A small network was trained on made-up records. Each row is its average activation on records with the value named, seen along a few directions.
Related values have similar rows: they may be neighbours, one step apart, or belong to one group.
In the rows, zero is written as 500.
Random noise pushes rows far along 2 fixed directions. That doesn't count. These rows show it; they differ only by the noise:
[526 710 244 315 409 470 487 539 645 490 384 424 567 459 484 587 491 398]
[582 635 454 301 477 568 457 542 621 457 428 481 507 537 556 521 498 542]
[606 481 821 369 497 757 518 525 461 412 512 543 373 697 689 446 454 681]
[570 812  43 208 473 355 367 564 822 505 332 418 662 352 405 599 557 407]


Values of Z:
z5: [474 397 767 499 510 760 471 530 412 461 498 470 327 735 788 514 406 639]
z8: [611 531 275 564 601 287 454 364 528 461 654 543 620 383 344 507 674 499]
z10: [384 777  56 352 405 432 526 545 607 569 472 300 644 390 538 629 586 473]
z14: [287 533 381 626 374 550 651 570 418 515 359 410 537 540 488 594 386 369]
z15: [416 484 356 388 533 144 352 531 654 527 514 495 644 366 343 637 446 447]
z11: [386 533 285 319 342 253 484 458 437 510 691 483 595 411 371 599 506 380]
z12: [428 444 297 677 472 322 623 477 437 580 439 607 672 311 382 467 548  23]
z1: [605 447 626 618 749 693 313 510 584 539 371 633 558 400 523 302 527 740]
z9: [547 611 360 674 476 580 687 362 373 572 450 472 500 370 398 494 454 423]
z2: [622 399 597 551 441 310 625 393 478 489 575 485 432 524 394 374 601 515]
z7: [522 532 282 587 622 561 363 511 708 660 368 475 596 313 440 447 554 509]
z13: [373 622 447 528 533 530 430 606 596 527 326 446 473 519 452 579 408 413]
z16: [424 549 351 347 385 187 443 520 477 387 589 417 575 507 430 634 497 362]
z3: [381 373 634 434 482 428 420 528 412 470 616 628 456 511 449 509 488 588]
z4: [772 503 546 556 647 545 372 564 646 641 495 550 438 388 562 500 602 668]
z6: [422 301 601 750 534 450 635 444 430 415 562 472 412 583 389 367 532 381]
Z is arranged as 4 separate groups.
- Which other values are in the same group as z14? Give them in the order they are listed. => z5, z10, z13
- Which other values are in the same group as z15? Give them in the order they are listed. => z11, z16, z3
- Which other values are in the same group as z4? Give them in the order they are listed. => z1, z9, z7

Values of T:
t4: [492 852 205 257 433 497 387 577 570 530 445 571 646 308 592 739 392 392]
t1: [647 662  88 488 481 466 434 289 570 592 406 406 558 323 385 597 701 503]
t8: [540 538 875 422 555 469 402 455 549 311 610 613 471 652 687 397 539 637]
t12: [590 463 285 102 520 217 265 615 716 468 688 490 658 448 461 512 577 588]
t9: [466 718 406 327 191 582 571 522 419 560 526 275 418 595 518 674 474 418]
t15: [655 488 570 472 674 617 515 448 552 613 366 531 507 416 460 356 497 532]
t13: [322 204 420 676 672 487 580 441 478 526 357 564 466 425 358 439 508 461]
t6: [520 236 649 821 354 373 632 578 288 498 660 541 351 416 443 474 567 530]
t10: [312 379 519 755 340 452 640 316 222 547 533 388 542 451 333 511 395 231]
t5: [520 456 392 437 445 285 366 374 339 599 651 534 548 347 279 536 586 541]
t14: [477 595 460 696 348 431 765 461 375 534 519 504 425 443 552 485 462 367]
t7: [565 434 821 461 683 571 337 536 589 322 602 634 471 709 585 260 521 605]
t3: [413 597 129 765 317 561 931 471 464 498 356 271 444 497 505 437 491 168]
t11: [406 327 550 494 646 485 341 595 761 470 434 554 623 572 529 417 528 479]
t2: [434 763 353 389 608 531 433 588 610 586 358 392 529 521 483 709 406 517]
t16: [258 459 621 738 251 713 812 670 248 481 375 448 452 701 629 774 182 268]
T is arranged as 4 separate groups.
- Which other values are in the same group as t6? Give them in the order they are listed. => t13, t10, t5
- Which other values are in the same group as t9? Give them in the order they are listed. => t4, t2, t16
- Which other values are in the same group as t11? Give them in the order they are listed. => t8, t12, t7
